A small network was shown many inputs. Here are its activations along a few directions, one row for each input.
In each table, some parts of the input vary, and every possible input appears once, in random order.
A made-up example of a description, with smaller parts first: one of 4 places along a line, together with either a single point or one of 11 places around a ring or (one of 3 separate values, together with one of 5 places around a ring).
Shared parts are said once, and a part with two or three values counts as separate values.
(in the rows, 128 means zero)

Other details of the inputs shift rows strongly along three fixed directions, in all tables alike. That doesn't count.

A family of inputs:
row 1: [135 149 122 132 163 174 130 143 115 143 129 107 169]
row 2: [147 133 104 145 123  99 116 153  84 121 150 131 133]
row 3: [123 101 162 131  89  81 142 119 160 120 103 144  79]
row 4: [142 102  96 140 112 105  93 158 139 106 132 152 107]
row 5: [142 134 169 127  87  92 191  92  97 160 141 127 120]
row 6: [107 145 171 108 108  89 161  67  84 138 154 135  85]
row 7: [145 115 108 141 106 106 110 153 132 112 137 140 120]
row 8: [143 110 105 141 111 107 107 150 124 112 131 144 118]
row 9: [144 149 120 144 116 109 120 159  89 135 147 123 126]
row 10: [115 120 127 135 158 171 114 145 168 101 112 117 153]
row 11: [124 143 183 113 153 148 193  79 132 168 104 108 150]
row 12: [101 134  89 133 166 157  96 106 176 122 121 109 153]
row 13: [137 110 104 136 110 115  95 158 133 117 128 153 104]
row 14: [139 115 107 137 118 108 111 145 114 119 140 146 120]
row 15: [119 143 180 101 154 148 193  79 131 166 104 108 148]
row 16: [128 128 123 132 152 165 107 151 173 120  98 118 156]
row 17: [132 133 164 118 106  83 173 101  98 159 126 135  93]
row 18: [138 125 166 127  91  93 189  91  88 161 133 128 115]
row 19: [109 154  89 148 125 106  88 133  94 143 155 127 102]
row 20: [130 133 124 131 157 169 116 144 160 124 101 115 158]
row 21: [117 122 155  99 103  84 126  76 157 135 112 154  60]
row 22: [127 127 118 119 157 179 131 129 145 128 120 121 168]
row 23: [133 127 130 147 104 104 105 161 137 113 136 129 119]
row 24: [123 130 116 116 165 172 108 141 165 117  98 123 144]
row 25: [153 160 124 149 113 108 142 143  39 151 181 108 163]
row 26: [131 139 124 151 107 106 113 164  98 108 157 128 128]
row 27: [118 153 130 129 169 174 134 142 110 128 134 106 170]
row 28: [136 122 117 132 142 162 115 142 178 112 117 121 169]
row 29: [125 137 121 147 123 110 116 157  75 114 157 134 121]
row 30: [133 160 133 132 169 173 143 134 102 150 131  99 176]
row 31: [131 123 122 146 105 105  98 167 146 102 132 140 111]
row 32: [131  93  89 125 108 113  79 163 158  96 120 164  97]
row 33: [133 129 128 134 143 159 101 151 190 119 103 113 160]
row 34: [138 156 164 115 113  96 195  90  34 177 149 119 109]
row 35: [125 118 178 113 133 146 177  86 178 154  85 114 140]
row 36: [132 113 109 131 154 155 103 145 186 104 103 121 164]
row 37: [145 128 116 140 112  96 117 147 125 117 142 132 132]
row 38: [138 173 126 132 180 166 161 122  54 154 159  90 205]
row 39: [136 141 184 119 138 132 200  73 141 162 119  91 176]
row 40: [144 157 105 133 131 116 139 139  14 143 179 122 142]
row 41: [103 150  90 138 164 170 112 105 128 140 145 105 166]
row 42: [126  85 143 106  92  95 138 103 163 125 101 159  62]
row 43: [127 105 106 126 151 177 100 143 191 107 100 135 153]
row 44: [129  97 151 114  93  82 142 110 167 135  99 157  68]
row 45: [109 111 188 118 132 144 179  85 181 128  89 111 139]
row 46: [121 146 184  99 152 154 206  71 115 176 112 103 154]
row 47: [142 157 108 132 130 113 141 142  17 146 182 122 149]
row 48: [148 137 120 145 102 113 123 149  93 135 156 123 143]
row 49: [138 100 152 125  80  90 148 113 164 133 109 144  84]
row 50: [147 160 115 144 122 123 142 148  23 157 177 117 142]
row 51: [110 127 128 127 161 171 120 143 156 103 117 119 156]
row 52: [129 143  91 122 124 110  86 127  79 120 172 147 113]
row 53: [131 118 115 147 107 106  93 172 146  98 129 140 103]
row 54: [132 100 151 121  95  85 140 112 160 136 102 154  74]
row 55: [112 150  86 147 117 116 110 118  71 149 172 126 118]
row 56: [ 86 162 106 145 167 173 112 115 115 129 150  95 161]
row 57: [147 134 109 144 107 117 120 155  89 127 155 130 133]
row 58: [133 135 106 127 130 114 102 157  85 125 141 140 104]
row 59: [117 147 199 122 140 150 215  76 120 153 122  88 164]
row 60: [140  99 100 141 104 102  90 160 148 103 124 150 112]
row 61: [132 138 115 149 123 110 110 166  84 119 152 132 115]
row 62: [103 165  99 137 166 174 111 114 117 155 141  99 159]
row 63: [136 129 118 131 155 157 123 137 167 114 116 109 172]
row 64: [127 113  98 116 166 160  99 140 181  97 102 129 150]
row 65: [144 150 120 145 112 106 114 163  95 132 149 128 129]
row 66: [133 125 117 128 165 159 126 131 160 119 115 114 167]
row 67: [136  92  87 132 110 102  77 164 160  94 124 164  97]
row 68: [143 146 165 128 104  99 204  87  41 177 158 117 124]
row 69: [136 140 118 134 154 180 137 135 112 134 130 109 182]
row 70: [110 104 183 118 134 146 173  87 194 120  82 117 131]
row 71: [132  89 141 115  99  67 141 105 174 118 104 158  77]
row 72: [142 115 105 141  97 111  90 168 148 111 132 147 113]
row 73: [104 184 103 157 132 113 120 127  21 155 192 105 126]
row 74: [127  96 152 107  91  90 153 101 155 137 106 155  76]
row 75: [143 116 116 141  96 110 100 158 145 121 132 137 120]
row 76: [124 103 168 129  93  84 155 108 156 124 101 142  78]
row 77: [130 123 120 130 145 175 117 144 159 126 110 118 164]
row 78: [138 119 169 123  90  88 170 101 139 151 113 131  93]
row 79: [135 114 100 125 113 118 100 153 119 116 130 151  98]
row 80: [111 130 124 120 165 172 112 147 159 108 111 120 153]
row 81: [105 168 121 116 175 179 103 119 112 122 147 112 157]
row 82: [140 104 102 139 103 115  91 163 144 110 120 150 103]
row 83: [109 126  80 144 110 113  78 132 132 129 144 142  92]
row 84: [114 132 125 121 167 175 118 139 154 108 108 119 148]
row 85: [131 178 107 122 128 126 116 122  15 154 194 127 129]
row 86: [115 104 167 110 104  89 158  97 140 125 109 146  67]
row 87: [129 151  97 120 132 101  93 121  77 121 171 139 117]
row 88: [141 118 111 140 101 106  90 167 156 113 124 146 108]
row 89: [139 121 174 126  87  86 167 100 143 155 116 127 104]
row 90: [114 131 107 105 157 182  93 108 165 115 125 131 147]
row 91: [119 110 172  93 148 152 193  59 157 147  98 116 140]
row 92: [125 111 103 115 154 180 107 136 174 107 102 132 148]
row 93: [107 125 124 122 162 172 113 144 156  99 115 119 156]
row 94: [129  92 147 105 106  76 153  89 154 122 106 150  76]
row 95: [103 108 179 103 144 149 177  77 182 120  86 120 123]
row 96: [129 134 180 115 141 151 192  82 141 165  99 106 149]
row 97: [115  97 101 130 117 111  74 168 143  76 127 155  83]
row 98: [133 112 104 122 118 123 110 141 107 117 137 146 107]
row 99: [123 125 115 112 164 179 110 138 153 123 108 122 146]
row 100: [120 121 133 140 140 162 104 151 186  98 113 110 163]
row 101: [135 112  99 131 110 114  95 162 127 117 134 153 103]
row 102: [135 121 104 124 127  99 110 144 114 114 138 141 120]
row 103: [119 117 152  98  98  88 126  76 156 137 115 156  60]
row 104: [120 159 138 135 172 177 143 136 100 135 136 102 178]
Each input here is: one of 8 places along a line, together with either one of 2 separate values or one of 11 places along a line.
Question: The inputs of row 78 and row 49 match in every part but the place on the line of 8. If row 44 is changed in the same way as row 78 into row 49, which row does it become?
Answer: row 101
Question: The inputs of row 98 and row 99 match in every part but the place on the line of 8. If row 55 is changed in the same way as row 98 into row 99, which row does it become?
Answer: row 62
Question: The inputs of row 16 and row 77 match in every part but the place on the line of 8. If row 19 is changed in the same way as row 16 into row 77, which row does it become?
Answer: row 83
Question: Change only the choice among 2 separate values in row 83. List by row number the other rows that result.
Answer: row 85
Question: Change only the place on the line of 8 in row 23. List by row number the other rows that result.
Answer: row 25, row 33, row 39, row 48, row 75, row 89, row 100
Question: Start at row 95 and move only the place on the line of 8, one step at a time. The first step leads to row 84. Which rows follow, in order?
Answer: row 24, row 34, row 79, row 92, row 40, row 64
Question: Change only the choice among 2 separate values in row 56. List by row number the other rows that result.
Answer: row 6

A family of inputs:
row 105: [131 151 112 106 173 184 153 126  67 145 140 108 160]
row 106: [101 116 105 118 164 174  84 118 244 101  91 126 130]
row 107: [159 113 180 109 119 113 188 129 140 150  95 128 135]
row 108: [167 109  87 157  98 107  64 211 129 108 130 153 115]
row 109: [107 132 166 116  97  64 157  60 155 157 132 123  68]
row 110: [125 146  79 128 164 174  71 150 134 108 141 120 144]
row 111: [127 162 104 129 129 117 118 125  21 141 178 131 133]
row 112: [130 112 128 116 115  93 146 109  80 138 138 154  86]
row 113: [137  94 185 130 110 101 189  94 165 128 102 131 143]
row 114: [135 162 141 150 107 106 168 128  68 185 157 104 142]
row 115: [111 123 135 147 139 166 137 120 187 120 112  98 181]
row 116: [169 113  99 153  91  76  94 214  72  80 157 147 118]
row 117: [117 149  75 138 179 184  74 149 134 113 138 110 159]
row 118: [113 159 138 104 175 197 158  90  88 150 129 109 191]
row 119: [120 155 116 111 185 179 149 118  71 146 151 110 180]
row 120: [114 144 158 125  92  70 149  71 113 157 145 127  75]
row 121: [104 121 215 119 117 137 176 105 159 120  86 115  83]
row 122: [141 102 114 146  90 100  98 163 191 119 101 160 104]
row 123: [106  94 120  95 145 160  96 106 219 102  85 150 119]
row 124: [147 103 102 162  72  59  93 176 124  93 152 157  93]
Question: Describe the family of inputs behind these rows.
Answer: either a single point or (one of 2 separate values, together with one of 4 places along a line) or one of 11 places along a line
Question: Change only the place on the line of 4 in row 108. List by row number the other rows that result.
Answer: row 107, row 114, row 122
